Each row below holds a small network's activations on one input, seen along a few directions.
Each table varies a few parts of the input and shows all the possible inputs, shuffled.
A made-up example of a description, with smaller parts first: ring(5) and (point or (values(2) and line(4)) or ring(9)).
Shared parts are said once, and a part with two or three values counts as separate values.
In the rows, 100 means zero.

Other details of the inputs vary at random and push rows far along two fixed directions, the same in every table; ignore that.

A family of inputs:
r1: 69  40  82  68  84  88  125  141  161  67  118
r2: 111  123  125  109  111  136  85  94  28  119  96
r3: 100  82  99  108  76  77  143  105  127  56  121
r4: 64  65  67  70  129  79  55  94  131  115  81
r5: 80  108  127  71  140  128  76  123  13  80  89
r6: 101  106  74  112  111  103  46  93  129  151  85
r7: 85  52  91  69  97  102  121  134  100  68  132
r8: 118  106  63  103  126  86  55  88  120  151  83
r9: 94  105  156  110  91  133  131  96  52  88  103
r10: 104  117  100  97  108  80  75  81  87  105  84
r11: 105  102  56  108  119  54  39  75  138  151  63
r12: 106  154  135  92  129  120  83  104  22  96  88
r13: 118  88  109  95  79  106  115  95  94  102  111
r14: 104  88  60  101  92  76  117  110  149  91  128
r15: 85  84  79  69  133  97  55  94  54  106  82
r16: 107  78  79  102  81  75  124  133  173  102  122
r17: 116  77  100  100  76  83  145  117  113  86  122
r18: 113  104  53  96  114  87  34  78  138  166  85
r19: 90  87  85  91  87  70  114  97  165  100  112
r20: 89  86  108  114  65  82  145  107  116  51  129
r21: 89  99  60  114  115  99  39  55  156  153  69
r22: 98  105  127  107  75  108  159  111  50  45  135
r23: 120  115  92  103  127  97  66  78  65  134  73
r24: 101  118  110  104  132  99  73  77  84  131  68
r25: 102  126  147  99  104  117  135  122  48  81  91
r26: 99  132  85  103  128  95  76  100  90  104  91
r27: 104  49  77  119  54  94  121  91  187  88  118
r28: 98  113  152  108  88  141  129  113  53  86  98
r29: 109  102  57  112  111  114  47  73  124  146  88
r30: 92  161  123  100  141  117  82  90  24  94  66
r31: 95  97  96  107  77  97  141  120  102  66  143
r32: 87  151  113  102  147  102  70  68  38  108  67
r33: 91  137  130  110  105  119  118  118  42  65  115
r34: 110  95  61  110  120  65  40  70  142  150  63
r35: 107  83  60  110  92  88  64  78  135  147  92
r36: 100  115  145  111  90  155  128  102  58  74  95
r37: 107  110  44  91  116  62  42  72  131  145  82
r38: 75  73  85  108  63  71  149  109  178  68  136
r39: 115  88  127  111  72  140  143  95  64  69  119
r40: 111  72  85  97  69  94  113  121  180  106  125
r41: 113  67  128  103  55  100  147  108  123  70  124
r42: 98  118  142  89  86  114  149  123  75  59  111
r43: 102  109  106  117  108  104  55  71  73  132  70
r44: 96  60  96  101  67  70  158  120  182  86  127
r45: 115  101  103  100  99  96  121  118  88  102  114
r46: 81  37  102  75  83  88  126  124  115  52  119
r47: 78  100  72  107  82  78  110  110  162  89  110
r48: 104  87  128  95  66  116  145  122  126  80  115
r49: 108  135  108  101  125  105  95  82  23  89  90
r50: 108  120  150  101  106  128  133  116  52  81  89
r51: 110  109  100  90  97  97  112  109  89  93  120
r52: 112  127  89  105  137  101  50  94  93  143  71
r53: 110  117  140  113  98  156  117  106  52  79  106
r54: 98  120  114  98  119  108  65  71  84  135  73
Description of these inputs: ring(6) and (point or line(8)).
Changing only the ring(6) part turns r41 into r40. The same change can be made to r34. Which row results?
> r52
Changing only the ring(6) part turns r50 into r8. The same change can be made to r1. Which row results?
> r7
Change only the ring(6) part in r32. List by row number the other rows that result.
> r3, r14, r26, r30, r49
List by row number the other rows that have the ring(6) part in common with r37.
> r13, r15, r17, r22, r23, r35, r39, r49
Change only the line(8) part in r54. List by row number the other rows that result.
> r9, r19, r21, r24, r32, r38, r44

A family of inputs:
r55: 77  108  121  75  119  119  71  105  66  107  80
r56: 133  116  133  110  86  146  131  120  63  96  123
r57: 107  146  156  108  123  150  90  105  50  118  76
r58: 76  117  102  113  115  105  52  64  98  133  65
r59: 106  39  64  101  67  93  142  122  167  84  137
r60: 86  115  142  90  131  133  80  107  31  93  70
r61: 106  124  54  112  93  75  90  116  178  133  105
r62: 84  47  97  97  73  98  149  127  173  74  116
r63: 99  105  95  80  116  118  64  102  45  115  100
r64: 114  122  110  109  111  93  72  70  57  113  70
r65: 115  65  123  91  62  93  175  110  119  58  133
r66: 110  100  91  93  124  80  65  96  82  123  77
r67: 96  86  121  101  81  98  186  139  103  34  140
r68: 108  105  107  96  124  125  72  103  31  102  94
r69: 88  97  139  108  84  125  123  99  85  67  92
r70: 106  68  38  97  93  83  71  79  172  128  107
r71: 100  69  66  77  89  61  86  108  149  124  105
r72: 92  131  47  112  119  65  43  71  133  125  71
r73: 98  105  59  117  109  93  36  57  108  149  86
r74: 130  72  87  108  59  79  145  124  193  113  129
r75: 97  93  124  95  72  100  186  123  107  32  143
r76: 108  76  49  112  83  88  67  79  155  119  100
r77: 114  98  147  98  102  112  149  112  32  69  103
r78: 82  117  52  81  128  62  47  102  130  126  95
r79: 96  115  127  95  112  104  132  130  55  54  117
r80: 107  101  135  114  81  94  129  85  72  86  111
r81: 84  106  87  93  125  103  55  70  121  128  66
r82: 85  156  124  116  118  103  92  77  25  93  87
What is each input in this table made of?
> values(4) and (point or line(6))
Changing only the values(4) part turns r76 into r64. The same change can be made to r68. Which row results?
> r66
Change only the values(4) part in r70. List by row number the other rows that result.
> r65, r75, r81
Change only the line(6) part in r82. List by row number the other rows that result.
> r67, r72, r75, r78, r79
Change only the values(4) part in r57. List by row number the other rows that result.
> r56, r61, r74
